A small network was trained on invented records. Each row is its activation on one of them, seen along a few directions.
Here are examples, each followed by its value of one field, FOL.
Records without FOL are marked none.
The largest differences between rows may come from other fields.
Random noise pushes rows far along 11 fixed directions. That doesn't count. These rows show it; they differ only by the noise:
[  97  100 -489 -175 -252 -315  296   66  -27  144 -374 -358  195  -60
 -127  -92   24 -205  120 -220  -19  253  -81  198  286 -291   31]
[ 317  338 -177  428  523 -111 -362  -65  -75  -75 -240   49   83 -263
  117    4 -523   68   89 -396  102   48  236  312 -400  442   98]
[-207  328  -46  -36 -104 -158    7 -273  172  -36 -182   67 -233  -72
  199 -223  336  267  -88   25  -18  416  215  206  159 -185  382]
[ -72  -59   53  -34   73 -194 -271  245  -73  -22 -147 -257 -188 -189
  123  153 -425   45  184   56  122   20  -32  228   22   51  613]
[ 117 -375  -69   37  -55 -252 -332  428  -84 -308  169 -177  -70 -281
  143 -377 -153 -334  -56  169 -132  622 -349 -138 -149 -478  322]
[-178 -112  155 -253  177   36 -249  138   42 -402   46  388 -417 -109
  -74 -521  254 -113 -301  -93 -309  451  -89 -194 -274 -209    9]
[ 392   45  -63  -53  513 -150 -112  229 -281   96   51  214  -91  -85
  166    5 -199 -161    3 -465 -193  445   80   11 -202   70  -41]
[-255  162 -248  394 -544 -104 -104 -666  404 -105 -333 -333   96 -253
  410 -143 -122  301  -17  244   23  308 -277   71  -38 -222  112]
[ -82  115  288 -338  281  217  186  -52 -188  127  321  481 -415  339
   48 -175  644 -144  -90  207 -387  226  218 -229   89 -141  -87]
[ 210  117  413  -77  314  207  -36  166    7  426  543 -303   38  355
    6  202 -178   -1   78  299 -244 -375  345  170  -53   82   68]
[ -64   10 -114  189   42  187 -232 -338  -92 -114 -130  158  -88  -52
   93   98 -257 -254   27  176 -219 -164 -244 -222 -225  139 -286]
[ 316  295 -117 -228  214  -59  210  264 -190  283  242  -14  188  289
 -328  125  228 -277   -5  -49  -58 -230  497  233  391  -38   -2]
[-138    3   58  -15   38  -53 -426  116  315 -437  -47  -64 -160 -239
 -145 -576  -84   22 -300  -59 -190  264  -21  111 -388 -190  150]

[-286  -64  413 -189  -65  216  231  -64  200  112  143 -143 -168  225
   52 -171  155  305   29  240  -28  -50  -15  -31   25  -49   34] => timo
[-326 -102   -1 -116 -423  -14  -92 -193  316 -167 -192  -73  -39 -136
  -20   34 -128  243 -196  -92   24  -40 -244  -34   29  -89  -40] => simu
[-269 -232  370  250   75  207  -46   63   55 -524  188  328  -85 -105
    8 -410  267  314    0  242  463   82 -132 -227 -118  190  232] => kizer
[ 263   57 -206  191 -126 -149  663   41 -139  218  127 -107  360  145
  132 -319  555   14  224   32  275  539   64  -13  328 -276  -49] => simu
[ 230  275  114   47  338   85  150  -12  -50  203  232  110   91  218
  -35  -84  177   65    3  -77  -46  -27  376  118   -5  143 -132] => ligol
[-116  158 -334  359 -277   97   79 -203  -26 -318 -129   63  266   16
 -322 -232  227 -288   34  426  285 -332   34  -23  239   -7 -140] => desup
[ 189  145 -100  282  390   42  -25 -207 -244   87 -152  174 -137  -56
  345 -118 -146 -124  203  -98 -168  390  -60  -66 -362  150 -142] => gura
[-102   72  301  281  -26  204 -245 -160  467 -194  234 -264  120  -10
  -10 -398 -164  305 -205  240  -37 -126   71  105 -355    6  -59] => fos
[ -69 -156   32 -360 -135   22 -144  -37  -77   42  134  227 -178   59
   45  356 -141 -188 -235  -46 -312  -44 -185 -259  209 -145 -218] => ligol
[  63   34  -85   11 -149  -43 -339   64   10 -194  259  169  120  -50
 -150  256 -103 -171 -307   96   39 -236  129  -11  269  -82   37] => fomo
[ 312   22 -146  348   17  -95   66 -292 -231  399   88  -85  101  -11
  565  336   50  -68  275  184 -159  291 -104 -136  -81  -42   10] => none
[ 441  254 -479  305  110 -174  -31 -301   16  140 -231   21  324 -170
  141   43 -113  -84  -67 -506 -186  273   37   71 -291   50 -449] => none
[ 167 -237  227   90  378  -65 -152  350 -143  200  -26 -374 -132 -118
  201   31 -344   41  384  -18  -85   73 -125   99 -538  190  359] => none
[ -93   70 -242   18   59   20  -54  -37 -487  -12 -153  144 -323   76
   57   39   53 -675  267  573 -199   -8  -60 -132  232 -146  184] => kizer
[ 306   15  -51  180  349 -307 -110  229 -156  128 -143 -182   26 -245
  332   81 -446  177  236 -372  191  396   21  239 -151  162  383] => fos
[  35  -29 -297  -77   67 -274  210  197  -29 -189 -460   24  -39 -244
  -95 -569  162  -12   50 -553   58  666 -154   72 -200 -133  -11] => simu
[ -57  -79  266  -93  287  114  305    3  -91  124  -23   99 -319   91
  282 -432  196  136  168 -121 -190  620 -136 -145 -329  -41  -82] => fomo
[  70  -29  129  151  177  -99 -166  106 -246  -15  187  189 -118  -67
  296  257  -46   66  116  193  247   88   91  -21  204  101  459] => timo
[-381  -86   83  119 -303   60 -170 -240  182 -165 -246 -130 -109 -151
  112  139 -357  250   52  179  194 -210 -247   12   -4  130  172] => desup
[  37  334 -250  -20 -139 -293  170  -77  -10   60  -99  140   23  -24
   63  -23  413  117  -72 -120  188  344  345  238  450 -198  296] => kaded
[  35 -165    2 -130   66    2  388  125 -184  135  -76  -38    9   90
   49  -79   59  -34  220 -104   80  193 -194 -129   97  -11 -115] => timo
[ 142  -76 -200   29  168 -129 -165  159 -422   42  -37   33 -274  -49
  176 -111  -43 -625  192  290 -380  386 -163 -142 -116 -272  119] => desup
[ -60 -464   -4 -161 -218  247  577  155 -317   90  109  -35  168  275
 -166   40  193 -355  318  300  119 -176 -505 -472  255  -75 -403] => gura
[ 157  116   96   45  439  110  -41  221 -198 -110  138  373  -14   79
 -229  -48   24  -90  -35 -180  143 -178  315   41  -56  303  -94] => kaded
[-230  172  142   71  189  140  166 -152 -222  161 -186   49 -371  156
  159  -68  152  -26  378  388   -5  -31  115   55  -18  151  267] => kaded
[ 196  153  205  161  548  193 -270 -214 -193  102  282  375 -339  103
  374 -143   54 -210  -52  173 -548  316  106 -217 -459   26 -209] => fos
[  52  392 -429    9  159 -233   30 -390 -324  468 -655 -106 -376  -71
  476  264 -277 -254  384 -110 -405  403  -12  207  -66  -17  154] => fomo
[-242 -187  110  -37 -156  231  285  141  133 -313   33  -52  137  106
 -438 -518  347  -10   26  208  220 -188 -158 -132  -22  -22 -158] => gura
[ -28   65  -96 -472 -241 -118  -80  305  -30   63  215  -94  -15  194
 -375  219   14 -369 -255  189 -151 -331  256  149  610 -358  123] => ligol
[-156  158   -7  -76 -177   36   -7 -189   56  181 -109 -204  -15   87
   36  383 -328   72   60  142   40 -365   73  172  301   83  114] => kizer

Here are new rows. What is FOL for each?
[  20   32   51  -78   16  134 -281 -145   93  -72  157  253  -31   12
  -27  212 -230  -46 -333 -155 -229 -151    2 -120  -85   46 -344] => fomo
[ 211   47   59   61  266  -41  117  249  133 -301  211  371  192  -56
 -285 -544  682  221 -264 -408  217  288  320   18 -195   35  -91] => none
[-168 -309   45  182  -77   69 -100  157  -58 -273  -58 -241  -82 -102
   13 -401 -214 -229  198  437   42   85 -394 -148 -206 -133  115] => ligol
[ 357  218  -32 -131  244 -211  155  263 -121  465  141 -275   37  152
   46   72  159  -85  127  -97 -196  163  432  322   68 -144  244] => none
[ 279 -344  172  148   94  -88   68  409 -150   -4  415  -53  178  -39
  213  -67 -101   34   74  -23  239  383 -137 -140    4 -116  108] => simu
[ 143  436 -462 -254 -133 -354  108  -35 -125  364 -234 -181  -61   85
   -8  142   75 -342  -13  -63 -292  225  352  362  468 -389  162] => desup
[ 338   98 -144 -455   42 -214  388  203 -152  550  110 -185  135  239
  -24  273   85 -145   19 -348 -256  169  171  115  385 -229 -140] => fos
[  40  273 -162   48   39   71  -70 -348  184  124 -216  -40   31   19
  -75  -10   22  -20  -94 -150 -335 -160  121  104 -311   79 -337] => none
[ -10  234   19  462  -10  -62 -317 -331  -35  -81   64  298   33 -172
  300  509   95  346   19  208  408 -259  297   95  176  355  481] => none
[ 146  142  -51 -159  148    5   49  129  107  -15   92   49   27   98
 -268 -429  237 -166 -228 -222 -310  195  195   69 -191 -196 -306] => kaded
